Each row below holds a small network's activations on one input, seen along a few directions.
Each table varies a few parts of the input and shows all the possible inputs, shuffled.
A made-up example of a description, with smaller parts first: one of 2 separate values, together with either a single point or one of 9 places along a line or (one of 5 places around a ring, together with one of 6 places along a line).
Shared parts are said once, and a part with two or three values counts as separate values.
In the rows, zero is written as 128.

Other details of the inputs vary at random and push rows far along two fixed directions, the same in every table; ignore that.

A family of inputs:
x1: [ 94 126 118 115 116 171 106 132 111 115 143 152 110 130]
x2: [150 117 117 135 138 144  75 146  96 127 129 122 149 200]
x3: [128 127 116 129 114 166 116 107 113 114 109 121 137 173]
x4: [134 119 147 139 135  99 141 130 150 137 128 109 143 129]
x5: [ 78 149 116  96 116 191 119 113 105 109 146 157  68  86]
x6: [131 103 116 140 122 142  87 148 106 125 131 141 157 190]
x7: [130 145 144 124 150 110 141 132 136 142 134 113 110  93]
x8: [138 137 143 131 122  98 166 109 144 138 126 116 131  90]
x9: [ 97 143 117 102  94 187 136  83 111 102 130 146  85 103]
x10: [135 115 113 123 107 145 108 115 112 113 126 136 124 162]
x11: [108 141 118 105 124 173 102 127 107 112 145 141 100 118]
x12: [156 135 149 142 137  99 153 117 155 138 111  88 157 126]
x13: [ 99 145 119 105  99 185 138  85 116 105 126 140  90 105]
x14: [117 134 137 126 135 109 152 131 138 140 132 135 109  86]
x15: [148 103 135 160 146  77 130 160 140 153 119 120 163 164]
x16: [150 100 109 142 107 139  94 127  99 121 118 136 156 209]
x17: [140 116 112 139 134 144  85 154 102 124 127 136 159 185]
x18: [175 120 138 154 162  78 114 162 133 151 120 101 177 166]
x19: [122 120 113 123 124 155  92 147 115 113 139 143 137 155]
x20: [141  97 100 142 127 133  88 155 114 121 122 145 144 201]
x21: [133 117 115 124 103 150 107 110 114 111 129 134 127 162]
x22: [136 122 143 134 140  98 130 145 143 139 136 120 146 120]
x23: [124 143 132 115 128 107 174 107 152 131 123 129  93  64]
x24: [ 96 128 119 109 117 170 105 131 118 111 147 148 102 123]
x25: [117 151 131 112 129 108 184 104 160 129 118 129  85  52]
x26: [152 123 135 138 130  86 148 126 144 137 119 115 142 124]
x27: [146 124 130 142 135  88 160 125 142 142 112 122 140 119]
x28: [124 117 141 142 139 100 137 146 141 143 132 127 145 125]
x29: [154 135 145 141 140 101 150 117 152 137 108  88 158 132]
x30: [139 138 146 127 124 103 157 108 150 131 125 108 129  94]
x31: [147 130 146 141 127  94 155 116 142 138 118 107 153 117]
x32: [158 114 138 157 148  85 117 169 138 148 124 114 195 161]
x33: [133 117 143 140 142  91 134 148 149 141 135 120 146 126]
x34: [121 114 110 124 121 150  97 137 110 118 134 147 113 161]
x35: [ 82 139 108  93 110 182 123 115 120 101 147 168  67  83]
x36: [117 124 117 121 128 161  90 138 108 118 139 137 120 155]
x37: [102 132 118 112 116 171 104 131 108 115 143 149 116 126]
x38: [130 146 137 120 146 115 137 140 139 134 137 123 124  87]
x39: [148 111 117 139 111 153  93 117 115 113 115 117 160 206]
x40: [144 137 150 143 157  88 143 144 136 155 125 106 142 114]
x41: [129 115 107 130 108 144 117 116 107 118 120 144 126 161]
x42: [135 120 127 142 140  94 143 147 140 143 122 134 135 121]
x43: [117 130 118 111  99 173 119  95 117 104 128 133 107 134]
x44: [129 124 134 137 138 101 140 147 141 140 130 132 144 113]
x45: [148 124 129 146 137  82 162 127 148 144 105 119 145 126]
x46: [127 131 110 124 131 159  99 135  98 122 127 141 121 155]
x47: [104 167 149 106 142 125 167 120 140 137 143 126  91  27]
x48: [132 131 142 129 140 112 123 148 139 135 139 119 149 115]
x49: [118 125 132 127 137 107 145 137 146 136 132 133 105 103]
x50: [135 146 145 132 130 117 167 105 148 134 111 102 135 100]
x51: [114 165 148 110 146 122 163 118 133 141 138 121  90  44]
x52: [ 94 122 118 116 105 175 119 108 112 110 134 147 100 136]
Description of these inputs: one of 2 separate values, together with either a single point or one of 10 places along a line or (one of 3 separate values, together with one of 5 places along a line).
Question: Changing only the choice among 2 separate values turns x7 into x40. The same change can be made to x30. Which row results?
Answer: x31
Question: Changing only the choice among 2 separate values turns x32 into x19. The same change can be made to x46. Which row results?
Answer: x18
Question: Which other rows does x13 become when the choice among 2 separate values takes its other values? List them by row number.
Answer: x39
Question: Which other rows does x34 become when the choice among 3 separate values takes its other values? List them by row number.
Answer: x20, x49

A family of inputs:
x53: [136  93 110 147 124 128  86 155 110 126 127 142 157 205]
x54: [104 156 139 105 137 138 147 122 137 128 143 130  86  59]
x55: [162  99 131 161 145  75 117 162 140 149 118 116 178 183]
x56: [ 83 115  92 107  98 197  87 128  94  98 142 179  95 155]
x57: [153 146 152 137 147  88 156 127 146 147 117  94 149 102]
x58: [188 120 152 165 159  56 131 153 147 158 113  82 199 164]
x59: [102 120  89 108  90 200 102  99  93  95 122 164  84 161]
x60: [157 133 139 148 145 105 131 132 126 144 111 101 168 153]
x61: [106 130 130 121 127 122 146 135 138 130 141 146 107  86]
x62: [112 158 138 103 133 137 151 109 133 126 137 124  86  62]
x63: [124 104 102 132 121 180  52 155  86 112 137 149 157 217]
x64: [159 121 137 157 141  77 158 131 143 150 104 109 165 140]
x65: [139 118 127 137 134 100 137 136 141 134 123 127 132 131]
x66: [131 124 141 132 107 116 157 101 153 124 120 114 141 117]
x67: [147 111 129 140 109 150  95 116 117 115 121 106 179 201]
x68: [ 93 128 103 104 111 207  76 128  88 100 146 159  93 153]
x69: [130 139 134 123 128 101 170 111 149 135 124 127 102  75]
x70: [125 153 146 117 146 113 154 127 146 135 136 114 108  66]
x71: [108 141 126 108 121 128 162 104 138 124 130 141  78  70]
x72: [100 153 142 109 136 141 144 131 134 129 149 135  96  58]
Question: Changing only one part turns x56 into x63. The same change can be made to x69. Which row results?
Answer: x58
Question: Describe the family of inputs behind these rows.
Answer: one of 2 separate values, together with either a single point or one of 9 places along a line

A family of inputs:
x73: [118 142 136 121 129 116 157 114 143 134 128 130  96  77]
x74: [119 145 133 120 137 114 158 125 133 136 129 134 102  76]
x75: [131 126 113 130 133 134 118 135 113 125 129 136 125 139]
x76: [121 118 123 134 118 128 123 127 124 127 126 135 136 143]
x77: [119 146 141 113 139 120 142 128 143 130 137 123 110  77]
x78: [127 126 134 129 123 145 119 117 118 124 125 118 148 147]
x79: [128 117 126 138 122 126 127 126 132 123 127 133 133 145]
x80: [117 143 131 118 135 118 158 119 135 138 131 135 100  78]
x81: [132 126 120 127 131 132 118 135 121 125 132 133 124 136]
x82: [124 134 124 126 129 149 111 133 118 126 129 126 123 145]
x83: [128 130 122 123 131 146 107 135 117 124 128 135 124 138]
x84: [122 149 149 114 133 127 151 105 140 127 132 107 112  81]
x85: [126 127 125 121 132 141 107 134 122 123 134 126 128 145]
x86: [124 135 121 129 132 148 114 131 112 127 126 128 125 145]
x87: [130 129 117 128 132 137 114 134 113 127 127 135 126 136]
x88: [128 117 125 138 120 125 123 127 128 126 130 132 131 142]
x89: [121 119 124 134 121 128 128 125 129 125 124 136 137 144]
x90: [124 119 121 127 124 130 120 124 130 119 126 131 123 148]
x91: [130 122 122 125 132 126 115 137 126 122 136 127 128 137]
x92: [187 116 170 176 169  14 154 174 170 175 115  79 227 135]
x93: [133 126 135 131 123 146 119 116 121 121 130 116 141 144]
x94: [128 116 125 133 122 130 120 133 126 129 136 137 132 142]
x95: [122 118 124 129 122 129 122 133 124 131 132 139 138 142]
x96: [118 142 135 121 131 118 161 113 146 131 126 131  99  81]
x97: [130 125 130 132 130 136 116 137 127 128 136 127 138 139]
x98: [123 127 127 128 129 139 115 136 123 129 132 130 143 141]
x99: [128 120 118 128 123 140 126 123 128 122 119 134 121 144]
x100: [117 151 133 118 141 130 149 122 132 135 132 128 104  80]
x101: [128 130 117 126 134 144 111 134 112 126 125 135 127 138]
x102: [125 123 128 131 126 121 125 138 123 129 131 138 140 137]
x103: [126 117 125 123 122 131 119 132 125 125 128 130 122 144]
x104: [138 126 120 121 112 138 119 110 126 116 121 120 129 148]
x105: [141 131 115 127 115 137 129 109 117 120 113 125 129 145]
x106: [137 126 124 129 111 129 131 113 129 123 118 122 146 142]
x107: [128 122 119 129 124 133 126 131 114 130 121 136 121 142]
x108: [124 129 130 133 126 144 114 135 124 124 134 125 134 144]
x109: [128 115 129 133 119 128 125 134 127 128 129 131 131 140]
x110: [127 115 122 134 120 135 127 125 132 120 124 132 132 145]
x111: [126 122 123 131 128 127 121 137 124 127 134 135 142 136]
x112: [127 122 115 133 124 133 122 124 115 128 121 137 120 144]
x113: [120 147 139 117 135 112 157 125 139 134 134 133 100  73]
x114: [130 124 125 125 131 129 110 137 126 124 134 127 131 136]
x115: [191 113 160 183 171  11 164 161 168 175 101  80 210 152]
x116: [117 130 127 128 125 148 113 134 120 126 130 128 139 146]
x117: [130 120 128 133 125 125 121 138 124 125 134 137 133 139]
x118: [131 120 124 134 128 127 120 138 126 123 137 132 136 136]
x119: [131 128 122 126 130 137 111 135 119 125 130 134 125 135]
x120: [133 151 136 114 120 122 164 100 144 127 122 119 105  78]
x121: [118 141 139 115 129 119 159 121 140 135 128 130  96  76]
x122: [127 117 121 124 126 130 114 131 125 128 135 134 125 145]
x123: [141 124 125 131 110 132 128 112 131 120 122 119 139 141]
x124: [118 151 138 115 139 130 147 123 138 133 135 126 102  79]
x125: [122 117 126 130 118 130 124 133 123 130 126 136 136 142]
x126: [121 130 125 124 129 147 105 133 121 123 133 122 126 149]
x127: [124 154 148 116 133 131 157 104 136 130 129 112 107  76]
x128: [128 121 120 126 125 136 117 130 121 130 131 138 120 143]
x129: [132 133 127 128 127 150 120 113 108 123 120 120 132 146]
x130: [128 122 115 131 126 136 131 123 123 124 116 135 124 143]
x131: [126 116 118 125 122 138 119 123 130 118 122 132 124 150]
x132: [122 143 143 124 134 113 152 129 146 132 140 126 116  68]
x133: [126 118 121 129 123 127 116 125 127 124 128 129 123 145]
x134: [121 117 122 131 120 134 130 126 130 123 121 134 139 144]
x135: [123 126 126 126 127 141 112 137 121 125 130 136 142 138]
x136: [121 145 145 121 136 119 150 129 146 132 138 125 116  71]
x137: [130 122 126 125 130 121 118 137 125 125 133 132 127 139]
Question: Describe the family of inputs behind these rows.
Answer: one of 5 places along a line, together with either one of 2 separate values or one of 11 places along a line
Question: Changing only the place on the line of 5 turns x125 into x109. The same change can be made to x134. Which row results?
Answer: x110
Question: Which other rows agree with x119 in the place on the line of 5? List them by row number.
Answer: x73, x81, x82, x83, x96, x99, x113, x120, x121, x124, x127, x128
Question: Start at x126 and move only the place on the line of 11, one step at a time. The first step leads to x85. Which rows follow, in order?
Answer: x77, x114, x91, x137, x122, x103, x133, x90, x131
Question: Which other rows agree with x115 in the place on the line of 5? List them by row number.
Answer: x74, x75, x80, x86, x87, x100, x101, x105, x107, x112, x129, x130
